A small network was shown many inputs. Here are its activations along a few directions, one row for each input.
In each table, some parts of the input vary, and every possible input appears once, in random order.
A made-up example of a description, with smaller parts first: line(4) and (point or (values(2) and ring(5)) or line(11)).
Shared parts are said once, and a part with two or three values counts as separate values.
In the rows, 128 means zero.

Other details of the inputs shift rows strongly along two fixed directions, in all tables alike. That doesn't count.

Table:
R1: [150 156  94 133 140 135 195 137  91  86 152 122 132 136  92]
R2: [ 93  75 212 147 135 152  76  97 124 173  78 164  86  81 233]
R3: [ 86  94 173 113 122 108  59 126 121 161 104 149  78 144 160]
R4: [113 149 123  72  86  76  94 134  65  70  71 196  96 119 181]
R5: [109 114 191 107 138 165 133  90 178 173 126 129 121 132 123]
R6: [154 147  71  72  90  53  74 148  65  79  65 160  81 104 177]
R7: [103  94 195 184 143 193 121 117 173 179 124 125 152  94 192]
R8: [114 104 163 102 111 100  51 121 146 151  96 138 108 132 169]
R9: [133 140 116 134 150 137 161 128 164 156 165 106 120 141  93]
R10: [158 138 103  55  95  69  86 122  68  81  55 160 111  80 184]
R11: [121 124 133 148 149 146 167 123 117 112 152 136 135 152 101]
R12: [ 97 130 165 167 152 182 139 133 196 175 167 100 152 166  80]
R13: [157 132  71 158 116 117 168 128  99  96 158 108 169 132 110]
R14: [148 132 104  74 105  75  80 147 104 115  84 148 101  94 152]
R15: [ 93 113 191 118 138 162 116 103 175 149 130 137 135 148 143]
R16: [ 67  78 221 110 125 146  62  76 175 196  99 145 121 135 172]
R17: [ 94  89 179 100 116 114  73  99 105 145 101 161  94 136 181]
R18: [167 137  75 140 145 123 176 115  87 104 155 102 149 119 101]
R19: [ 89 117 197 113 141 163 135  72 183 187 143 126 106 140 132]
R20: [137 118 158 133 167 167 165  77 159 169 172 104 121 131  99]
R21: [120 126 154  67 126 101  77 112 116 148  90 148  52 120 161]
R22: [148 135  64 169 123 103 145 152 116 104 151 105 151 142  93]
R23: [164 172  72  84 114  93 124 170  93  70 100 136 114 115 136]
R24: [110  96 157 103 112  93  50 117 141 152  81 142 105 121 156]
R25: [102 129 149 127 123 129 115 151 147 140 114 137 124 143 109]
R26: [174 151  87 129 130 132 166 130 118  96 155  95 170 108 109]
R27: [132 121 152 148 156 160 126 111 203 194 179  83 147 131  94]
R28: [118 152 126  79 101  89  92 142 106 107  79 168  68 134 159]
R29: [107  83 180 177 137 174 128 122 159 167  99 140 146  82 187]
R30: [162 129  80 152 124 113 165 137 105  93 150 114 182 117  98]
R31: [140 142  99 154 121 130 154 154 109  82 152 124 179 138 116]
R32: [151 135  66 207 123 147 189 172  83  71 131 141 171  87 154]
R33: [141  99 118 163 146 142 158 104 120 143 175 102 153 140 103]
R34: [128 149 115  64  87  78  89 150  56  54  46 199 113 109 178]
R35: [150 144 133 130 145 168 172 106 161 134 167  94 151 126 102]
R36: [136 131 145  94 131 140 135  98 142 141 115 121 124 106 130]
R37: [125 147 157 101 128 151 135 113 144 126 122 127 127 135 141]
R38: [143 149  93 144 149 132 179 164 117 105 162 117 115 149  71]
R39: [127 132  93 170 118 137 163 133 110 102 157 119 167 149 107]
R40: [127 144 128 145 142 150 165 153 162 143 152 106 134 142  71]
R41: [ 84 108 183 151 139 164  85 122 187 198 147 109 138 155 123]
R42: [111 145 159 118 136 146 119 136 170 144 133 118 111 147 117]
R43: [141 154  70 161 138 118 174 185  89  78 154 129 133 157  73]
R44: [174 170  54 121 126 102 163 178 100  65 123 123 137 112  81]
R45: [133 108 131 155 167 147 137 106 160 184 176  88 123 137  85]
R46: [126 111 156 163 150 164 136  88 176 175 176  91 180 138 112]
R47: [125 158  83 168 127 129 169 172 126 100 157 123 143 156  76]
R48: [163 168  77  81 102  95 139 126  70  67  99 149 111  99 150]
R49: [120 104 162 107 135 137 113  61 162 188 137 118 120 119 152]
R50: [110 119 129 100  88  83  62 164  97 110  68 161 107 125 160]
R51: [156 125  69 164 134  99 151 162  93 103 154 105 142 144  91]
R52: [125 139  81 181 118 126 150 169 120 114 159 111 149 154  87]
Description of these inputs: line(4) and (point or (values(2) and ring(6))).
Q: Changing only the line(4) part turns R16 into R39. The same change can be made to R36. Which row results?
A: R48
Q: Changing only the line(4) part turns R2 into R7. The same change can be made to R21. Which row results?
A: R23
Q: Change only the ring(6) part in R44. List by row number the other rows that result.
A: R14, R24, R25, R40, R50
Q: Start at R38 and move only the ring(6) part, one step at a time. The first step leads to R21. Which rows follow, in order?
A: R45, R51, R3, R43
